These are the activations of a small neural network, seen along a few directions. Each row is one input.
Each table varies a few parts of the input and shows all the possible inputs, shuffled.
Descriptions start from the smaller parts, as in this example, which fits no table here: one of 8 places around a ring, together with either a single point or one of 9 places along a line or (one of 2 separate values, together with one of 6 places along a line).
Shared parts are said once, and a part with two or three values counts as separate values.
In the rows, zero is written as 100.

A family of inputs:
r1: [133, 132, 120, 191,  54,  43,  57, 106, 129,  69,  62, 131]
r2: [ 82, 132,  61,  92, 149,  71, 119,  73,  99, 101, 132,  69]
r3: [123,  99,  89,  72,  96, 161, 116,  83, 101, 114,  88,  86]
r4: [117,  44, 161,  99,  88, 117,  82, 165, 102,  92, 131, 174]
r5: [115,  57, 109,  88,  75, 173, 103, 120,  82, 101,  87, 115]
r6: [111,  13, 167,  91,  72, 167,  85, 131, 101,  80, 100, 150]
r7: [129, 129,  85,  80, 111, 115, 117, 116,  97, 128, 119, 112]
r8: [121, 110, 114,  86,  42,  94,  81, 159,  76, 101, 121, 130]
r9: [112,  23, 174,  90,  79, 120,  78, 154,  89, 100,  93, 149]
r10: [115,  66, 118,  86,  82, 126, 101, 142,  71, 125,  81, 114]
r11: [ 72,  98,  62,  85, 133, 121, 120,  43, 102,  90, 100,  39]
r12: [123, 154,  99,  75,  61,  90, 104, 118,  87, 115, 121, 103]
r13: [ 47, 130,  67,  92, 107,  32,  97,  64,  88,  55, 111,  98]
r14: [ 42,  91,  74,  87, 142,  63, 121,  74,  93,  82,  74,  58]
r15: [ 95, 125,  88,  75, 133, 106, 112,  70,  89, 136,  91,  54]
r16: [122,  72, 106, 184,  76, 114,  81,  85, 160,  93,  54, 110]
r17: [123,  85, 120, 184,  81,  72,  75, 103, 143, 106,  43, 109]
r18: [122, 108,  99,  69, 102, 117, 116, 104,  88, 138,  80,  84]
r19: [116,  64, 170,  92,  50,  90,  61, 169,  94,  79, 128, 165]
r20: [ 42,  80,  62,  91, 135, 109, 119,  56, 108,  63,  84,  52]
r21: [ 96, 114,  80,  76, 124, 149, 111,  50, 103, 113,  99,  55]
r22: [129, 103, 110, 191,  89,  72,  81, 114, 154,  98,  81, 131]
r23: [ 92, 167,  86,  80,  93,  74, 102,  70,  86, 111, 132,  82]
r24: [122,  87, 103,  94,  90, 124, 103, 153,  82, 114, 120, 140]
r25: [102, 146,  75,  85, 142, 101, 111,  81, 102, 126, 132,  82]
r26: [ 50, 115,  60,  97, 150,  59, 117,  85, 105,  71, 116,  84]
r27: [ 72, 108,  73,  82, 141,  75, 123,  61,  86, 111,  90,  43]
r28: [ 72, 148,  67,  86, 102,  44, 106,  51,  82,  87, 130,  80]
- Changing only one part turns r24 into r5. The same change can be made to r26. Which row results? => r20
- What do these inputs look like to the network? => one of 4 places along a line, together with either a single point or one of 6 places along a line
- A walk changes only the place on the line of 6. It starts at r13 and steps to r28. List the rest of the walk in order. => r23, r12, r8, r19
- A walk changes only the place on the line of 4. It starts at r3 and steps to r18. List the rest of the walk in order. => r7, r12

A family of inputs:
r29: [ 99, 145,  64, 129, 123,  65, 110,  58, 119, 118,  76,  53]
r30: [ 67, 123,  66,  95, 130,  64, 110,  74,  97,  83, 118,  78]
r31: [ 68, 119,  77,  71, 129,  82, 115,  78,  91,  87, 128,  81]
r32: [117,  96, 122, 144,  61,  74,  76, 115, 117,  84,  83, 134]
r33: [ 82, 118,  81,  48, 113, 113, 116,  77,  74, 107, 125,  75]
r34: [104,  79, 132, 122,  62,  79,  77, 138,  99,  82,  98, 138]
r35: [136, 119, 109, 168,  70,  92,  76,  99, 140,  96,  82, 120]
r36: [ 82,  20, 106, 115, 126, 163, 109,  73, 122,  89,  50,  74]
r37: [101, 121,  80,  34, 101, 140, 123,  87,  63, 123, 111,  67]
r38: [136,  79, 123,  74,  91, 153, 105, 148,  90, 132, 117, 130]
r39: [ 76, 137,  64, 117, 131,  55, 108,  65, 108,  94,  94,  74]
r40: [124,  71, 136,  84,  87, 127,  94, 142,  86, 114, 114, 136]
r41: [108,  73, 140,  99,  76,  93,  81, 145,  94,  91, 104, 140]
- What do these inputs look like to the network? => either a single point or (one of 2 separate values, together with one of 6 places along a line)
- Which other rows does r37 become when the place on the line of 6 takes its other values? List them by row number. => r29, r30, r31, r33, r39
